Each row below holds a small network's activations on one input, seen along a few directions.
Each table varies a few parts of the input and shows all the possible inputs, shuffled.
Descriptions start from the smaller parts, as in this example, which fits no table here: one of 2 separate values, together with either a single point or one of 9 places around a ring or (one of 5 places around a ring, together with one of 6 places along a line).
Shared parts are said once, and a part with two or three values counts as separate values.
In the rows, zero is written as 128.

Other details of the inputs vary at random and push rows far along two fixed directions, the same in every table; ignore that.

A family of inputs:
row 1: [111 128 145 117  93 165 169 107  69 148 151 149 133]
row 2: [155 107 162 130 141 115 150 215 111 135 124  91 104]
row 3: [100 128 113 141 120 136  97  58 137 136 117 155 160]
row 4: [128 148  89 123 108 115 125  73 148 122 127 171 143]
row 5: [148 118 147 129 115 124 151 132  86 159 156 142 141]
row 6: [170  99 158 116 136 127 157 229 123 110 123  84  88]
row 7: [125 152  79 118 124 113 115  93 168 120 122 153 143]
row 8: [155 103 176 140 136 109 145 197 107 129 127 101 122]
row 9: [127  88 147  99 120 104 183  83  66 140 165 110 153]
row 10: [133 111 167 129 141 157 148 200 107 131 124  82  94]
row 11: [130 166  94 132 166  87  93 166 196 115 109  97 118]
row 12: [166  92 166 129 128 125 151 212 118 109 123  94 106]
row 13: [ 95 154  94 125 117 143 124  59 135 128 132 162 147]
row 14: [104 139 126 146 137 126  99  65 132 137 115 151 166]
row 15: [117 126 138 126 106 155 169 125  82 130 147 141 111]
row 16: [ 97 161  93 130 149 130  97 140 175 115 112 103 112]
row 17: [156  95 163 133 126 120 144 204 109 126 122 100 114]
row 18: [113 149 112 133 148 134  96 143 160 119 119 105 107]
row 19: [116 118 159 133 122 153 150 106  76 156 140 140 144]
row 20: [130 135  88 121 120 107 106  75 167 109 113 169 138]
row 21: [123 131 166 132 117 154 156 103  62 158 159 141 148]
row 22: [118 132 111 131 145 131 105 138 171  99 108 116  93]
row 23: [ 96 169 105 136 139 131 108  69 143 138 130 144 159]
row 24: [131 153 103 133 175  81  83 169 203 107  86 101 115]
row 25: [153  94 152 131  88 135 166 105  75 128 140 164 148]
row 26: [109 137 115 153 163 116  72 142 185 110  94  99 125]
row 27: [129 157  81 124 151  99  94 170 197 112 104  99 107]
row 28: [115 148 112 123 144 135  94 143 164 110 116 114 100]
row 29: [121 156  85 131 133 103 109  90 157 142 130 151 152]
row 30: [144 121 160 129 104 125 162 110  72 161 162 155 157]
row 31: [143 120 136 110  86 140 174 116  73 154 151 157 142]
row 32: [116 152  99 128 159 130  84 158 190  96 111 101  93]
row 33: [136 141  95 124 109 115 112  63 151 122 136 181 147]
row 34: [149  97 151 123  95 130 150 127  86 136 134 150 145]
row 35: [119 122 169 131 121 154 160 100  65 158 141 144 150]
row 36: [124 112 158 119 107 162 152 116  86 141 137 136 124]
row 37: [122 135 151 133 143 150 156 192  98 139 144  86 104]
row 38: [127  96 165 136 101 165 160 105  78 140 144 145 144]
row 39: [124 109 157 121 115 164 159 121  94 135 140 133 123]
row 40: [122 129 114 148 154 120  90 156 197  82  93 100  93]
row 41: [117 137 117 141 154 123  75 157 200  92  86  94 103]
row 42: [108 141 103 129 115 138 113  57 135 123 138 174 134]
row 43: [166 108 148 117 136 119 140 229 132 112 112  81  88]
row 44: [132 128 156 137 148 144 133 192 110 136 142  86 102]
row 45: [129 145  94 125 114 113 105  72 149 141 134 165 155]
row 46: [124 126 108 143 127 100  99  79 142 138 117 163 168]
row 47: [157 113 141 116 109 135 157 136  97 137 154 145 131]
row 48: [ 83 128  92 110 144 108 119  12 134 129 141 118 163]
row 49: [164 110 154 116 124 126 148 214 112 122 138  98  92]
row 50: [121 139  88 120 125 106  94  79 170 132 109 159 150]
Each input here is: one of 2 separate values, together with either a single point or (one of 4 places along a line, together with one of 6 places along a line).
Question: Changing only the choice among 2 separate values turns row 6 into row 39. The same change can be made to row 20. Which row results?
Answer: row 22
Question: Changing only the choice among 2 separate values turns row 9 into row 48. The same change can be made to row 4. Which row results?
Answer: row 15
Question: A walk changes only the place on the line of 6. It starts at row 30 and steps to row 5. List the rest of the walk in order.
Answer: row 45, row 49, row 47, row 33
Question: A walk changes only the place on the line of 4. It starts at row 16 and steps to row 18. List the rest of the walk in order.
Answer: row 10, row 3
